Each row below holds a small network's activations on one input, seen along a few directions.
Each table varies a few parts of the input and shows all the possible inputs, shuffled.
Descriptions start from the smaller parts, as in this example, which fits no table here: one of 2 separate values, together with either a single point or one of 11 places along a line or (one of 6 places along a line, together with one of 8 places around a ring).
Shared parts are said once, and a part with two or three values counts as separate values.

Other details of the inputs vary at random and push rows far along two fixed directions, the same in every table; ignore that.

Table:
row 1: [  3  -2  24 -12 -15  -4   4  -6   4   0   1  -8 -15 -16  11]
row 2: [ 21  -9  -8  16  11   9 -19  21   2 -16  -1  21  14  38 -13]
row 3: [ -9   6  -4  -3  -5   2   9 -12   1  12   0 -10  -9 -10  -4]
row 4: [ 18 -27  37  12 -10  -6   5 -29 -32 -21 -20 -27   9   3  -4]
row 5: [  3  -3   7 -22 -13   0  -4   3   7   5   4  -5  -1 -20  17]
row 6: [-26  12  21 -15 -12 -15  25 -26   2   8   6 -17 -15 -44  18]
row 7: [  3 -22   1  12   6   2   2 -19 -24 -13 -13  -2   9  11 -11]
row 8: [ 20 -19  15  17   4   0  -9   1 -16 -19 -13  -4   7  22 -10]
row 9: [  7 -13   8  -4  -7   1  -1  -6 -13   0  -8 -10  15  -5   6]
row 10: [-11  18 -12 -18  -5   4   2  12  26  17  15  10 -20 -13   6]
row 11: [ -2   1  -4 -13  -8   5   0   2  12  10   4   5 -17  -4   1]
row 12: [ 11 -16  11  -6  -7   1  -5   1 -10  -4  -9  -9   5  -5   7]
row 13: [-25  19  10  -7  -2 -12  18 -12   9   6  11  -6  -7 -33  14]
row 14: [ 10  -1  -6   1   3  -2 -10  11   1  -1  -4   4   6  11   5]
row 15: [ 22 -34  33   2 -14  -8   0 -31 -37 -13 -26 -27  11   2   7]
row 16: [-20  34 -20  -4   4   2   9  11  24  20  18   6  -8 -13   0]
row 17: [ 21 -37  37   4 -15  -2   2 -26 -34 -17 -25 -26 -10   2  -4]
row 18: [  2  -8  -6   5   8  -6  -5  -3 -10  -4  -4   5  18  11   5]
row 19: [-30  20 -15 -10   2  -4  14  -6  14  17  12   3 -11 -24   5]
row 20: [ -1 -17   6  -4  -2  -3   0  -8 -16  -5  -5  -4  17  -7   9]
row 21: [  9   3  -8  14  11   4 -10  19   3  -7   1  11   4  22 -11]
row 22: [ 14 -19   0  15   4   7  -3 -12 -22 -10 -15  -7   9  21 -18]
row 23: [-17  16  22 -15 -17 -11  22 -22   6  14   5 -24 -18 -41  13]
row 24: [  6   2 -15   1   4  10 -11  18  11   0   6  18  -4  17  -7]
row 25: [ -5  21 -18  -7   4   6  -6  24  28  10  17  21  -8   4   0]
row 26: [ -2  24 -29  17  20   7  -8  24  16   2  13  20  16  24 -15]
row 27: [ -6   0   7 -10 -10  -1   7  -7   2  10  -3 -12 -22 -14   0]
row 28: [  4   9 -35  13  19  13 -14  30  12   1   5  23   3  33 -20]
row 29: [ -1   4 -19  24  25   2  -7  13  -2 -17   4  22  27  28 -12]
row 30: [ -5  17  -3 -21  -8  -6  -2   8  21  13  11   1  -8 -19  21]
row 31: [  2  -6 -27  24  23   9  -9   9 -10 -14  -2  22  22  34 -20]
row 32: [-14  28 -10  -8   1  -3   5  17  26  16  16   6 -17 -15   4]
Each input here is: one of 4 places along a line, together with either one of 2 separate values or one of 6 places along a line.
The inputs of row 2 and row 8 match in every part but the place on the line of 4. If row 25 is changed in the same way as row 2 into row 8, which row does it become?
Answer: row 32
List by row number the other rows that have the place on the line of 4 in common with row 4.
Answer: row 3, row 9, row 15, row 16, row 22, row 23, row 26
Change only the place on the line of 4 in row 12. List by row number the other rows that result.
Answer: row 5, row 9, row 20

Table:
row 33: [  7   6 -11  19  10   8  -7  12   6  -8   0  13  -5  24 -22]
row 34: [  8 -13  17  14   5  -9  -2 -12 -21 -18 -11  -5  18  11  -1]
row 35: [ 11 -28  12   8   1   1  -2 -15 -22 -23 -10   2   5  11  -5]
row 36: [-10  -1   0  -6   0  -4   5  -5   2  -3   5   9  -6  -5   7]
row 37: [-16  23 -16  -4   5  -5   5  11  13  14  11  -1  12 -12  10]
row 38: [ -6   1  22 -16 -22  -1  19 -21  -1  16  -2 -30 -26 -29   4]
row 39: [-21  23 -26 -18   0   2   2   9  21  18  16  16  -6 -18   9]
row 40: [  3 -11  33  -1 -14  -7  14 -27 -10  -4 -11 -20 -28 -13  -1]
row 41: [ -8  22 -16  -6   0   7   3   8  18  18  10  -1 -17  -4  -7]
row 42: [ -3  15 -22   7  12   2  -5  12   7   3   6   7  23   8   0]
row 43: [-14  20  -8  -6  -1  -6   7   1  10  14   8  -3  11 -18  10]
row 44: [ 38 -18  -2 -12  -7  10 -29  33   6   1  -8   6   7  24  11]
row 45: [ 19 -21  10  23   6   6  -9  -4 -21 -20 -15  -2  -4  29 -25]
row 46: [ -2  -1  14  -9 -17  -1  10 -15  -6  10  -6 -23 -23 -17  -2]
row 47: [-10  15  -9  -7  -5   2   7  -1  16  21   6  -5 -21 -10  -4]
row 48: [-18   6 -10 -19  -4   0   5  -2   8  15   6   1  -8 -24  11]
row 49: [ 14 -14  13  21   8  -3  -4  -5 -23 -20 -11   0  25  20  -6]
row 50: [ 16 -32   5  17   6   6  -7  -6 -24 -25 -13  11  16  28 -14]
row 51: [ -7  31 -48  25  38   6 -15  47  24  -2  20  38  32  37 -13]
row 52: [ 31 -33  60 -21 -31  -9  -8 -10  -9 -17 -12 -25 -15 -15  23]
row 53: [ 21 -21   9  25   5   9  -8  -4 -18 -21 -16   2   1  33 -28]
row 54: [-16   5 -13 -17  -3   0   3  -4   8  13   6   5  -5 -16  10]
row 55: [  1  10 -28  12  16   2 -10  16   2   2   4  14  29  23  -3]
row 56: [  0  -2  22   5  -1 -11   8 -14  -9 -10  -3 -14   7 -14   9]
row 57: [-23  11   2 -15  -1  -8  13  -2  16  10  14   4 -17 -30  14]
row 58: [-17   8  -8 -19  -6   1   7  -3   9  16   8   2  -6 -22  11]
The inputs of row 38 and row 53 match in every part but one. If row 37 is changed in the same way as row 38 into row 53, which row does it become?
Answer: row 51
Describe the family of inputs behind these rows.
Answer: one of 2 separate values, together with either a single point or (one of 3 separate values, together with one of 4 places along a line)
Change only the choice among 3 separate values in row 41. List by row number the other rows that result.
Answer: row 39, row 42
